Each row below holds a small network's activations on one input, seen along a few directions.
In each table, some parts of the input vary, and every possible input appears once, in random order.
A made-up example of a description, with smaller parts first: one of 6 places along a line, together with either a single point or one of 9 places around a ring or (one of 2 separate values, together with one of 8 places around a ring).
Shared parts are said once, and a part with two or three values counts as separate values.

A family of inputs:
R1: [ 17  21   3  -8  12   8 -14  10   6   5 -10 -18  27 -15  -4]
R2: [  9 -15  -8   3   2   5  10  -3  25  24   2  12   4 -16   8]
R3: [ 15   4  -6   7   1  -2   6  -8  15  28 -20   5   9  -6   5]
R4: [ -3  -6  -1 -16   2  -2   0 -14  14  12  29  17  -7  12  25]
R5: [-23  11  19   0 -14 -22  -4  -9   1  14  -9  -4   5   7  -3]
R6: [-24   2  21 -17 -12   0  -5  -9   8   4  30   4 -16   0  11]
R7: [-16  18  14  -5   2 -10 -22 -11  -6  13   2 -15  14  17 -14]
R8: [ -2   7   1   5  -5 -20   5  -8   4  27  -7  11  11  18  11]
R9: [ 16   6  10  -3   4  -9  -1   4  10   4 -22 -13  18 -25  11]
R10: [ 23 -14 -49  33  -9  -8   2  16 -74 -58 -14  20 -54  30 -61]
R11: [-13  21  12 -12  14   4 -14  13  -2   3 -10 -29  15  -1 -10]
R12: [-24  -7  16  -9   3  -3   8  15  11   0   3 -14   2 -23   7]
R13: [  8 -29 -34  42 -15  38   8  10 -80 -73 -23  35 -29  33 -30]
R14: [ -7 -14   0  -1  -3 -13   9  -2  14  23  15  19   7   9  12]
R15: [ 10  -3 -11 -11   3  18   2 -10  26  15  16  13 -10 -13  19]
R16: [-18  10  17  -8   1 -11   2  10   4   2 -22 -21   6 -11   3]
R17: [  5  14  -6  -5   8  -8  -7 -13  -6  25   5  -3  23  28  -1]
R18: [-26 -11  19  -6 -10 -17   1  -8   8  10  14   1   1  -4   0]
R19: [-20   3  17 -22  10   8   0   3   9 -10  17 -14 -13 -21  19]
R20: [ 37 -26 -32  54 -15  22  21   6 -36 -89  -3   5 -44  46 -40]
R21: [ 19  17 -12   1  13  12  -7  -8   9  27  -9  -3  20   3  -9]
R22: [  7   4   4 -15   4  13  -4   7  22  -6  15  -3  -2 -32  25]
R23: [  8 -12   7  -4   6  -2   3   9  18   1   1  -6  13 -36  15]
Question: What is each input in this table made of?
Answer: either one of 3 separate values or (one of 4 places along a line, together with one of 5 places around a ring)
Question: Start at R22 and move only the place on the ring of 5, one step at a time. The first step leads to R15. Which rows follow, in order?
Answer: R4, R6, R19
Question: Which other rows does R8 become when the place on the line of 4 takes its other values? List them by row number.
Answer: R4, R14, R17

A family of inputs:
R24: [ -5 -31 -13   3 -17   1  18 -14   8  -1  39  42 -36  13  17]
R25: [ -5  -8  -4  14  -7   5   1   2 -26 -15  -7   9   1  16 -15]
R26: [ -6  -6  -1  14  -5   3   6   3 -17 -21  -3  -2  -6  22 -15]
R27: [  5   0 -11   9  -1   6  -1  -1 -28 -13 -14  10  -2  16  -5]
R28: [ 13  -5 -19   9   4   4   0   8 -24 -18 -15   7  -9  -2 -10]
R29: [ 17  -1 -11  13  -3   2   2   9 -10 -29  -2  -5 -16   4 -16]
R30: [  1   0  25 -22  11  -4   5  -9  63  48   4 -11  38 -39  46]
R31: [-24  12  33 -47  13  13  -9   7  49  24  31 -19  14 -51  45]
R32: [ 20   1 -17  10   1  11   1   4 -13 -20 -10   1 -16  -1 -15]
R33: [  2 -11  -9  14  -1   1   7  12 -13 -25  -4  -5 -13   4 -20]
R34: [ 10   4 -10  10  -2  11  -4  -8 -17 -17  -8   3 -10  17 -10]
R35: [  4 -13 -12  14  -1   3   2  11 -22 -19  -9   5  -6  -2 -21]
R36: [-29  21  37 -28   1 -38  -7  -8  33  55 -11 -20  26 -26  23]
R37: [  7   3  -3  12  -7   3   0  -2 -15 -25   0  -2  -9  22 -10]
R38: [-11  34  14 -26  14 -20 -20 -14  32  76   8 -13  45   8   6]
Question: What is each input in this table made of?
Answer: either a single point or one of 4 places along a line or (one of 2 separate values, together with one of 5 places around a ring)

A family of inputs:
R39: [ 12 -18 -13  11  -5  10  11  -1  -3 -18   5  15 -16   2   2]
R40: [ 15   2 -15  16  -1   1   0  -3 -17  -7 -13   3   2  22 -17]
R41: [ 16   2 -11  12   3   3  -1   8 -16 -16 -19  -5   1  -1 -16]
R42: [-16  23  36 -45  16 -17 -10 -11  72  81  13 -21  47 -44  48]
R43: [ -2   4  -5  12  -5  -6  -3  -1 -23 -11  -7  -1  -5  25 -22]
R44: [ 12  -7 -18  11  -4   2   4  -7 -11  -1   3  19 -11  18  -7]
R45: [ -3   2  -1   8  -1   1  -2   9 -23 -20 -16  -8  -3   3 -17]
R46: [-32  26  48 -49  11 -22 -13 -12  66  75  16 -24  42 -40  48]
R47: [ -6  -6  -8   7  -9  -3   1  -4 -18  -6   8  15 -14  22  -9]
R48: [ -3  -5   0   3  -1  12   1  10 -12 -30   2  -4 -14  -4  -5]
R49: [ 14  -7 -10   7   3  16   3   8  -6 -26  -3   0  -9  -9  -3]
R50: [ -6 -16  -3   7  -9   4   9   2  -9 -22  10  11 -20   6  -1]
Question: What is each input in this table made of?
Answer: one of 2 separate values, together with either a single point or one of 5 places around a ring
Question: Changing only the choice among 2 separate values turns R42 into R46. The same change can be made to R44. Which row results?
Answer: R47
Question: Start at R47 and move only the place on the ring of 5, one step at a time. The first step leads to R43. Which rows follow, in order?
Answer: R45, R48, R50
